These are the activations of a small network on made-up records, seen along a few directions, one row for each record.
Records have a field called Ziv. Each example row is followed by its value.
The largest differences between rows may come from other fields.
(in the rows, 500 means zero)
Random noise pushes rows far along 2 fixed directions. That doesn't count. These rows show it; they differ only by the noise:
[521 534 537 617 465 574 330 380 582 504 635 347 353 497 412 716 582 482
 333 701]
[450 498 392 621 252 466 333 463 567 596 498 437 666 625 469 719 701 641
 583 668]
[496 387 473 491 320 371 531 522 457 501 580 399 859 474 540 441 479 641
 462 479]
[506 480 502 574 396 494 400 436 537 511 604 373 557 500 461 621 557 551
 400 621]

[521 538 442 630 457 563 346 352 656 681 544 462 303 567 498 806 715 462
 466 652] : l10
[470 622 587 607 613 676 269 474 541 363 516 430 170 565 305 629 484 415
 366 672] : l1
[435 541 512 329 625 467 720 609 395 437 334 700 508 486 572 229 421 461
 720 375] : l13
[539 535 583 374 684 572 651 542 442 407 474 580 336 396 547 328 360 374
 478 383] : l3
[531 511 519 452 497 526 580 463 533 571 492 518 439 485 572 526 536 426
 554 467] : l4
[538 521 553 517 626 519 468 396 567 537 584 477 314 445 510 565 509 408
 375 523] : l15
[525 459 556 501 468 506 503 434 523 519 627 377 518 450 534 524 469 479
 345 511] : l17
[410 512 475 418 488 487 538 709 340 295 327 612 687 542 420 245 372 601
 665 409] : l8
[393 640 465 525 569 624 430 580 436 361 347 637 305 553 381 502 525 503
 649 610] : l14
[524 569 573 430 754 593 580 505 490 499 478 611 205 435 519 412 411 328
 471 457] : l6
[589 443 531 427 543 470 649 394 551 688 588 487 470 416 675 512 520 413
 462 415] : l18
[424 579 510 458 617 536 570 539 466 481 352 647 298 530 502 451 481 406
 677 481] : l13
[571 379 601 456 504 431 582 467 452 407 708 316 663 339 531 372 332 523
 230 431] : l5
[549 575 468 536 541 583 455 401 616 661 471 552 263 553 547 695 665 396
 558 561] : l7
[401 673 408 555 513 656 348 585 548 497 232 697 246 696 400 631 666 468
 815 605] : l13
[496 487 463 616 392 459 367 469 516 447 578 382 611 520 395 611 534 600
 431 605] : l12
[380 590 450 499 500 570 421 645 416 343 305 635 483 609 373 430 493 562
 702 543] : l8
[589 482 642 378 726 491 674 466 474 478 599 486 368 345 559 325 329 318
 343 367] : l6
[494 616 618 604 656 682 280 425 562 362 577 387 104 523 298 638 463 362
 293 673] : l1
[498 504 546 554 525 509 385 481 500 365 577 384 492 492 393 517 449 531
 372 563] : l2
[392 630 337 635 291 573 263 533 565 525 292 585 475 742 377 773 779 621
 800 695] : l14
[459 563 440 654 444 544 294 450 564 475 521 446 402 579 371 725 620 560
 491 692] : l12
[477 488 454 391 551 441 652 591 456 566 374 673 596 514 615 332 475 494
 684 351] : l6
[476 585 488 501 504 560 491 491 530 533 412 574 343 564 474 591 591 424
 631 547] : l3
[561 480 640 481 608 572 520 418 507 440 687 345 353 368 499 475 372 394
 205 517] : l17
[503 445 575 407 540 476 639 512 419 400 567 456 558 390 513 346 354 471
 410 423] : l16
[550 489 568 395 575 502 644 515 467 449 504 513 469 423 547 369 404 417
 487 375] : l3
[381 527 434 512 465 458 496 524 497 535 367 580 524 601 519 492 545 553
 667 524] : l1
[483 399 382 485 305 347 568 514 505 679 471 543 836 543 627 495 610 625
 624 442] : l10
[496 470 419 426 446 411 649 534 487 687 384 648 625 532 656 460 570 506
 706 409] : l7
[479 565 397 546 483 530 522 355 637 838 402 622 265 584 627 767 756 405
 706 613] : l18
[520 475 527 467 608 491 614 390 543 635 573 525 350 411 633 526 532 429
 423 487] : l10
[543 396 523 424 559 362 698 457 479 616 564 521 597 356 673 387 437 500
 440 366] : l9
[441 507 443 560 358 504 428 438 564 617 509 478 533 586 527 667 635 535
 548 609] : l17
[548 503 575 534 651 537 447 431 540 467 600 438 304 431 452 517 451 414
 313 507] : l15
[549 581 541 517 536 628 459 414 588 556 509 484 242 510 486 657 585 360
 499 570] : l4
[424 456 483 398 428 397 590 661 358 352 382 553 805 530 472 266 400 618
 659 370] : l8
[481 466 555 466 517 481 546 539 440 413 546 450 569 465 484 380 384 515
 405 458] : l11
[447 571 411 686 329 572 245 432 602 588 484 447 419 656 398 823 735 581
 553 757] : l5
[452 569 480 644 470 556 262 461 554 434 511 429 390 596 331 696 590 539
 478 686] : l2
[542 492 594 548 623 532 465 441 487 360 669 364 368 380 412 497 372 466
 242 547] : l12
[567 536 547 563 601 554 431 393 571 539 607 444 278 439 470 612 534 412
 321 591] : l9
[478 403 515 363 465 429 693 676 319 336 453 541 805 411 526 159 278 587
 525 305] : l16
[554 580 592 414 832 616 660 448 505 527 522 609  61 370 578 418 433 282
 420 459] : l7
[486 542 467 533 423 527 419 506 513 425 463 479 512 547 429 576 553 545
 558 553] : l14
[512 464 617 446 603 503 573 468 455 411 637 402 449 390 494 401 337 430
 297 465] : l11
[445 460 462 484 438 435 469 666 383 331 437 514 794 528 445 308 390 669
 546 445] : l2
[534 437 417 525 379 396 500 485 537 615 509 505 710 523 583 534 588 603
 532 457] : l9
[592 515 650 600 594 623 352 367 558 399 735 262 228 400 378 646 443 411
 133 653] : l5
[461 385 458 420 330 369 640 591 402 472 465 499 875 501 561 340 444 634
 604 362] : l16
[460 490 407 533 411 433 446 532 521 579 413 569 643 595 520 522 600 586
 622 496] : l15
[486 420 542 459 474 432 565 534 440 424 569 428 664 461 506 381 382 541
 410 416] : l11
[567 439 529 392 544 455 688 488 476 621 534 538 565 414 648 387 457 437
 496 384] : l18
[466 537 407 485 400 519 531 554 512 624 318 640 510 598 571 556 622 515
 760 496] : l4

Here are new rows. What is Ziv for each?
[485 476 489 374 510 445 677 604 420 456 404 602 620 475 548 318 424 480
 645 340] : l3
[539 319 545 387 495 307 684 602 371 420 573 460 899 383 559 168 274 583
 387 247] : l15
[529 507 555 586 505 559 390 422 531 451 634 355 397 460 414 612 492 491
 303 636] : l5
[584 537 620 533 714 583 432 386 564 455 641 413 195 393 446 537 434 351
 235 542] : l15
[586 513 524 481 575 570 544 400 574 646 544 503 325 461 596 587 556 383
 460 500] : l18
[605 447 565 384 624 474 687 467 489 550 569 509 483 375 629 371 405 394
 413 341] : l7
[469 501 348 617 330 438 383 474 581 655 439 547 622 621 499 687 705 614
 628 579] : l9
[579 522 561 447 651 531 606 387 562 623 569 519 260 419 601 544 524 331
 439 473] : l7
[482 447 484 535 425 422 484 515 458 441 560 423 674 484 465 487 466 608
 458 516] : l12
[532 360 464 455 412 357 627 499 482 612 558 478 763 448 623 412 485 569
 468 367] : l10
[555 442 537 493 565 487 562 414 523 597 591 472 420 401 581 517 466 440
 358 478] : l10
[629 334 625 385 627 352 734 453 436 449 739 373 672 235 594 243 243 446
 179 285] : l9
[550 628 574 543 688 636 423 371 623 583 522 516  49 511 470 683 589 292
 445 604] : l6
[485 427 436 581 262 422 406 512 503 522 544 394 796 565 474 579 568 665
 501 555] : l5
[507 537 418 543 436 500 485 421 608 726 440 575 420 599 574 701 707 462
 652 543] : l7
[515 363 593 327 522 405 752 623 312 325 559 463 792 331 548 122 207 536
 392 276] : l16
[505 538 557 389 646 567 637 604 408 376 420 609 399 434 499 295 357 407
 532 391] : l3
[501 491 420 588 436 460 430 426 577 622 521 511 502 534 520 653 627 548
 513 546] : l9
